A small network was shown many inputs. Here are its activations along a few directions, one row for each input.
Each table varies a few parts of the input and shows all the possible inputs, shuffled.
A made-up example of a description, with smaller parts first: line(4) and (point or ring(9) or (values(2) and ring(5))).
Shared parts are said once, and a part with two or three values counts as separate values.

Other details of the inputs vary at random and push rows far along two fixed directions, the same in every table; ignore that.

Rows:
R1: [-8 -1 18 10  1 -9  2 -7 -9 -9  0 25]
R2: [ 13  -5 -15 -13  -7  13   1  -2  15  21  10   5]
R3: [ 14   2 -16 -14  -4   8  -5   6  15  14   0   1]
R4: [ -3  -8  14  22  -2   0  -7 -14  -1 -17 -13  12]
R5: [ -6   2  21   9   8 -11  -9   2  -9 -18 -12  13]
R6: [ -3   0  11  17   1  -4 -12  -5  -1 -23 -22   6]
R7: [21  8 -6 -9 -6 -3  7 16 11 12  2 -1]
R8: [14 -3 -1 -5 -7  4  7  5 12 23  2 -9]
R9: [22 -1  1 -4 -5  4 10  7  9 18  9 -3]
R10: [-14 -18  16  14   7  -7 -12  -9  -7  -8  -4  16]
R11: [-11  -4  20   5   2  -8 -12   0 -13 -16 -20   4]
R12: [-42  14 -37   8  15   4  16 -12 -17 -10  43 -32]
R13: [ 13   7  -8 -10  -3   1   3  11  16  17  -7  -5]
R14: [ 17 -18  -3  -7 -10  13  -2   7   7  16   8 -10]
R15: [ -4   5  11   0   0 -13  -3  -5  -9 -18 -10  23]
R16: [-13  -5   8   8  10  -9 -15  -3  -2 -11 -12  19]
R17: [-38  28 -28   6  13  -2  14   0 -18 -17  27 -48]
R18: [ 19 -10  -6 -10  -7   9  -7  16  10  11  -2 -15]
R19: [-13 -13  25   8  -1  -4  -8  -9 -16 -11 -13  11]
R20: [24 -6  3 -8 -5 11  8  6  3 15  5 -6]
R21: [-15  -2  12   0   3  -3  -3 -19  -6  -7 -11  23]
R22: [ 16   8 -12 -18  -6   3   3   4  15  15  -9  -3]
R23: [ -4  -1  13   2  -4  -9   3 -13 -11 -11  -1  28]
R24: [ 17  -6 -11  -6  -2   0  -4  15  15  15  -1 -12]
R25: [11  1 -6 -8 -5  6 10  2 15 25  3 -1]
R26: [-28  24 -23   2  14   5  14   1 -27 -26  27 -43]
Description of these inputs: values(2) and (point or (values(3) and line(4))).
The inputs of R19 and R11 match in every part but the values(2) part. If R10 is changed in the same way as R19 into R11, which row does it become?
Answer: R24
Change only the line(4) part in R18. List by row number the other rows that result.
Answer: R3, R16, R24
Change only the line(4) part in R19. List by row number the other rows that result.
Answer: R8, R21, R25

Rows:
R27: [-41  13 -26   2  17  -2   6  -6 -21 -18  33 -27]
R28: [ -3 -12  19  -5   1  -7 -17  -3   0   0 -24  31]
R29: [ 12   2  -4 -10  -4  -3   8  10   2  13  13  -4]
R30: [ 10  -7 -12  -2  -2  12   2   3   9  20  10 -15]
R31: [12 -4  1 -6 -5  3 12  5  6 14 12 -8]
R32: [ 15  15 -10 -11  -7  -1  12   2  11   9   2  -2]
R33: [-42  11  11  24  16 -12 -23   2 -27 -51 -15 -26]
R34: [ -1  -6  18  -2   4  -3 -18  -3   7  -6 -23  34]
R35: [ 11   9 -22  -5  -3   1   5   4  19  13  -2  -4]
R36: [ 11   8  -6 -15  -7   1  11   6   2  16   6  -3]
R37: [-37   9 -30  15   8   9   9 -18 -18 -23  33 -34]
R38: [14 -2 -2 -1 -5  7 10  1  2 15 12 -9]
R39: [ 17  16 -14  -4  -7  -2  14   3  12  13   0  -1]
R40: [-36  13  17  22  20 -14  -9   3 -37 -56 -14 -20]
R41: [  9  -9 -14  -2  -7  14   4  -1  11  15   6 -15]
R42: [ -2  -5  17   0   1  -9 -16  -8   9  -7 -28  33]
R43: [  9 -16  27  14  -8  -2  -8 -13  -4 -10 -16  30]
R44: [  6  -7 -13  -8  -1   6   1  11   8  19  10  -8]
R45: [ 13  -3  -5  -2 -12   9  13  -1   4  11   9 -10]
R46: [ 17  13  -8 -13  -4   3  10   6   7  11   5   0]
R47: [  4 -14  31   5  -1  -8  -8   2  -5  -2 -13  32]
R48: [  0 -23  26   5   5  -4 -18  -6   2   2 -17  26]
What do these inputs look like to the network?
Answer: values(2) and (point or line(10))
Which other rows agree with R44 in the values(2) part? List them by row number.
Answer: R27, R28, R30, R33, R34, R35, R37, R41, R42, R48
